A small network was shown many inputs. Here are its activations along a few directions, one row for each input.
In each table, some parts of the input vary, and every possible input appears once, in random order.
Descriptions start from the smaller parts, as in this example, which fits no table here: one of 4 places along a line, together with either a single point or one of 9 places along a line or (one of 3 separate values, together with one of 5 places around a ring).
Shared parts are said once, and a part with two or three values counts as separate values.
In the rows, 128 means zero.

Other details of the inputs shift rows strongly along two fixed directions, in all tables alike. That doesn't count.

Rows:
row 1: [128 135 145 135 127 154 127 144 113 130 111 106 150 130]
row 2: [113 124 120 131 131 106 126 120 137 119 136 154 116 117]
row 3: [134 128 139 125 116 145 129 149 124 132 112  93 140 125]
row 4: [132 131 144 129 124 152 135 143 114 132 109 103 145 127]
row 5: [103 113 114 131 149 101 123 122 122 134 139 151 116 134]
row 6: [130 136 147 140 119 144 123 151 123 125 114 108 145 130]
row 7: [101 109 113 130 146  96 123 126 128 132 140 147 114 134]
row 8: [142 126 145 128 116 144 135 159 127 132 113  99 136 127]
row 9: [195 224 214 127 108 136 121  27 159 207 139 155   4 137]
row 10: [108 100 113 127 147  94 140 134 124 133 137 155 113 136]
row 11: [139 138 134 133 113 150 128 138 135 109 115 106 150 108]
row 12: [141 134 135 138 113 155 121 137 131 117 113 108 152 118]
row 13: [132 131 141 131 116 144 119 152 130 128 116  93 140 124]
row 14: [132 135 144 143 113 151 121 146 124 124 109 119 153 123]
row 15: [129 129 149 132 118 141 128 156 123 137 112  99 141 124]
row 16: [139 140 136 135 116 154 128 136 132 111 115 110 151 106]
row 17: [132 131 138 134 124 153 123 141 121 127 116  97 146 123]
row 18: [147 140 134 116 113 154 131 137 120 119 125 110 160 133]
row 19: [135 130 152 137 125 148 140 154 112 136 108 115 145 129]
row 20: [137 138 139 131 109 145 122 147 139 111 115 105 146 108]
row 21: [138 135 136 135 118 150 124 142 127 120 117  97 146 129]
row 22: [126 122  95 125 141 117 130 103 132 120 149 160 125 135]
row 23: [133 130 137 129 118 148 120 147 128 127 116  91 141 126]
row 24: [115 113 103 129 138 107 123 109 136 120 139 159 119 132]
row 25: [132 135 145 139 116 144 118 154 128 124 117 101 144 128]
row 26: [118 108  99  98 140  99 140 111 119 130 151 155 122 136]
row 27: [106  99  98 119 146  93 134 118 127 132 143 143 110 133]
row 28: [102 105 107 124 153 100 136 122 115 133 136 153 120 137]
row 29: [102 106 112 128 150  97 133 127 118 137 135 153 119 133]
row 30: [127 108 101  98 141 100 149 110 120 128 152 164 117 139]
row 31: [185 228 207 132 107 140 107  32 159 192 138 150  23 142]
row 32: [105 100 103 119 143  89 128 130 133 133 143 141 109 131]
row 33: [141 132 134 136 108 152 121 138 135 116 113 105 150 121]
row 34: [131 133 145 142 109 147 120 149 130 121 110 115 150 122]
row 35: [113 110  99 124 141  97 119 119 137 120 146 141 112 138]
row 36: [105 100  98 121 151  95 133 116 124 131 143 147 112 130]
row 37: [127 132 147 136 119 144 119 154 127 132 115  97 142 125]
row 38: [116 124 108 126 139 109 129 108 137 115 139 157 118 118]
row 39: [114 109  94 115 154 108 142 113 114 127 149 150 122 137]
row 40: [118 113 100 103 139 103 131 109 125 127 153 151 124 137]
row 41: [115 118 110 132 138 110 124 113 130 124 136 161 123 133]
row 42: [129 140 144 139 116 150 128 146 124 117 112 120 152 111]
row 43: [104 108 103 124 151 102 125 114 126 128 143 148 114 136]
row 44: [133 142 141 136 119 155 132 140 124 114 111 120 154 113]
row 45: [139 138 135 130 110 149 124 142 138 109 114 104 148 109]
row 46: [110 100 112 125 145  92 135 135 130 134 141 150 109 135]
row 47: [111 104 110 125 153 102 144 123 116 132 137 160 116 140]
row 48: [133 132 143 140 107 145 115 151 135 121 113 109 147 121]
row 49: [106 104  98 124 146  96 124 114 132 128 147 141 110 134]
row 50: [140 141 134 128 128 163 132 135 113 126 124 103 150 131]
row 51: [117 110  99 125 131  99 116 113 146 118 142 149 114 130]
row 52: [140 128 145 130 125 154 143 147 114 130 109 109 143 130]
row 53: [109 118 115 135 144 104 123 123 124 128 138 152 119 137]
row 54: [115  98 100 120 147  94 142 120 128 129 144 149 106 136]
row 55: [150 135 135 124 129 162 150 140 107 126 120 110 149 132]
row 56: [145 142 130 115 107 155 137 139 130 110 122 117 168 112]
row 57: [121 120  97 124 150 115 132 112 122 119 151 149 125 142]
row 58: [126 131  99 123 143 117 137 103 135 115 149 159 124 123]
row 59: [128 131 152 134 120 143 132 154 118 137 108 104 144 125]
row 60: [132 138 144 136 110 145 122 149 134 114 115 110 147 109]
row 61: [203 236 205 114  86 145 110  19 169 193 145 165  32 135]
row 62: [111 118 110 131 147 107 126 118 122 125 139 153 121 140]
row 63: [112 112 104 126 139  95 118 126 139 122 146 141 112 136]
row 64: [138 132 137 135 105 145 115 148 139 118 114 104 146 120]
row 65: [137 135 137 137 122 153 123 141 123 120 117 100 148 127]
row 66: [143 125 141 126 117 147 137 153 124 129 112  98 138 128]
Description of these inputs: one of 6 places along a line, together with either one of 2 separate values or one of 9 places around a ring.
The inputs of row 13 and row 8 match in every part but the place on the line of 6. If row 49 is changed in the same way as row 13 into row 8, which row does it become?
Answer: row 54
Change only the place on the line of 6 in row 25. List by row number the other rows that result.
Answer: row 15, row 37, row 46, row 48, row 60
Which other rows agree with row 15 in the place on the line of 6? List them by row number.
Answer: row 3, row 4, row 26, row 27, row 28, row 29, row 32, row 36, row 39, row 59
Which other rows agree with row 62 in the place on the line of 6? List them by row number.
Answer: row 6, row 18, row 21, row 25, row 31, row 35, row 53, row 57, row 63, row 65

Rows:
row 67: [104  62  65  95 161  85 152 146 111 120 156 130 131 151]
row 68: [105 129 143 145 156  97 125 105 119 162 134 161  76 142]
row 69: [172 177 198 122 109 170 150 119 118 172 104 115 104 126]
row 70: [126 134 117 122 125  82 100  89 166 145 155 151  65 138]
row 71: [ 89  82 104 126 152  84 146 146 118 125 130 164 126 123]
row 72: [ 85  80  97 135 138  70 104 150 149 116 140 134 110 126]
row 73: [130 170 159 139 122  76 104  55 173 157 148 205  35 117]
row 74: [149 117 122 113 113 180 162 171  98  97 107  98 210 119]
row 75: [132 115 120 132 135 184 147 173  84 103 104  85 210 135]
row 76: [ 79  66  82 131 181  97 149 157  86 123 135 147 146 148]
row 77: [139 172 113 136 130 116 101  43 168 119 161 179  82 119]
row 78: [ 72  88  96 157 156  90 110 147 124 105 131 158 138 127]
row 79: [188 199 153 129  73 180 114  89 170  98 126 128 140  85]
row 80: [188 204 188 129  85 179 123  84 145 148 117 131 113 115]
row 81: [128 163 164 138 129  75 118  67 162 175 141 190  30 123]
row 82: [115 147 122 146 143 103 106  84 144 138 147 175  89 140]
row 83: [ 84  86  64 120 172 101 136 127 103 102 153 161 158 140]
row 84: [128 114 122 141 103 169 130 191 122  79  97  99 217 104]
row 85: [134 107 118 124 106 164 121 180 122 101 106  60 189 125]
row 86: [178 179 147 122  75 172 100 110 172 109 120  74 130 103]
row 87: [144 103 118 108 113 168 142 182 106 110 111  57 191 134]
row 88: [101  93  65 100 151  89 148 112 121 100 162 185 145 125]
row 89: [ 91  70  66 119 180 103 157 142  87 110 147 155 156 152]
row 90: [134 110 118 110 111 165 132 183 112 104 111  56 194 126]
row 91: [191 187 187 111 102 182 159 105 118 157 114 119 117 131]
row 92: [160 146 182 121 112 160 135 151 119 170 107  67 110 139]
row 93: [158 179 172 148 111 188 116 115 121 138 106 104 143 131]
row 94: [103 138 146 157 147  92 112 103 134 159 132 160  72 136]
row 95: [146 144 187 134 105 148 122 158 130 165 102  71 108 130]
row 96: [ 86  78 105 135 144  72 116 158 140 134 135 121 105 129]
Describe the family of inputs behind these rows.
Answer: one of 3 separate values, together with either a single point or one of 9 places around a ring
Change only the choice among 3 separate values in row 76. List by row number the other rows that result.
Answer: row 69, row 92
Which other rows agree with row 83 in the choice among 3 separate values? List them by row number.
Answer: row 68, row 75, row 76, row 77, row 78, row 82, row 89, row 93, row 94
